These are the activations of a small neural network, seen along a few directions. Each row is one input.
In each table, some parts of the input vary, and every possible input appears once, in random order.
A made-up example of a description, with smaller parts first: one of 4 places along a line, together with either a single point or one of 9 places around a ring or (one of 3 separate values, together with one of 8 places around a ring).
Shared parts are said once, and a part with two or three values counts as separate values.
In the rows, zero is written as 128.

Other details of the inputs vary at random and push rows far along two fixed directions, the same in every table; ignore that.

Rows:
r1: [121  90 156 108  88  85 140 148 150 138 156]
r2: [104 135 150  72 136 149 127 122 131 116 142]
r3: [163 153 100 157 163 153 120 119 123 116 111]
r4: [ 76 100 163 116  79 100 142 172 149 126 179]
r5: [101 137 149  87 133 175 115 110 110 165 109]
r6: [121 104 157 120  98  91 110 153 163 124 164]
r7: [104 131 142 102 120 146 123 118 118 164 112]
r8: [104 131 149  80 135 141 125 114 128 117 134]
r9: [166 154  79 172 167 134 154 118 105  94 112]
r10: [109 112 154 137  90 111 119 176 157 130 171]
r11: [169 140  77 210 146 125 127 124 119 113 100]
r12: [131 147 104 147 147 153 145 124 113 113 116]
r13: [127 157 145  76 172 189  85  97 116 134 111]
r14: [105 105 161 112  90 102 104 155 155 135 165]
r15: [167 146  87 139 163 160 134  90  95 137  84]
r16: [184 123  82 185 141  88 151 110 118 122  86]
r17: [ 87 147 148  66 156 180 111  92 106 137 117]
r18: [165  92 102 218  81  23 174 162 148 123 134]
Description of these inputs: one of 3 separate values, together with one of 6 places around a ring.
The inputs of r16 and r6 match in every part but the choice among 3 separate values. If r7 is changed in the same way as r16 into r6, which row does it become?
Answer: r11

Rows:
r19: [115 111 171  82 104 136 110 148 149 147 159]
r20: [157 185  74 159 203 177 135  92  92  85  88]
r21: [139  82 114 194  70  34 171 157 146 127 146]
r22: [ 84 119 170  70 114 130 121 118 126 161 117]
r23: [155 116 107 189 105 101 145 154 132 130 139]
r24: [ 82 137 178  67 129 164  81 126 140 151 133]
r25: [142 119 123 155 113  88 153 163 151  71 177]
r26: [ 86 126 168  58 119 155 125 126 129 158 129]
r27: [186 143  74 160 170 139 146  88 102 122  77]
r28: [133  96 120 167  80  70 167 160 142 131 151]
r29: [ 82 132 180  60 119 168 105 140 136 162 142]
r30: [ 80 128 167  76 123 170  76 130 135 152 143]
r31: [160  95 119 191  90  51 127 170 167 102 165]
r32: [143 179  80 149 198 191 130  90  87  89  97]
r33: [176 151  76 143 182 144 129  61  86 131  56]
The inputs of r29 and r23 match in every part but one. If r20 is changed in the same way as r29 into r23, which row does it become?
Answer: r32
What do these inputs look like to the network?
Answer: one of 3 separate values, together with either a single point or one of 4 places along a line
Which other rows agree with r31 in the choice among 3 separate values? List them by row number.
Answer: r19, r25, r27, r33
Which other rows does r28 become when the choice among 3 separate values takes its other values? List them by row number.
Answer: r26, r27
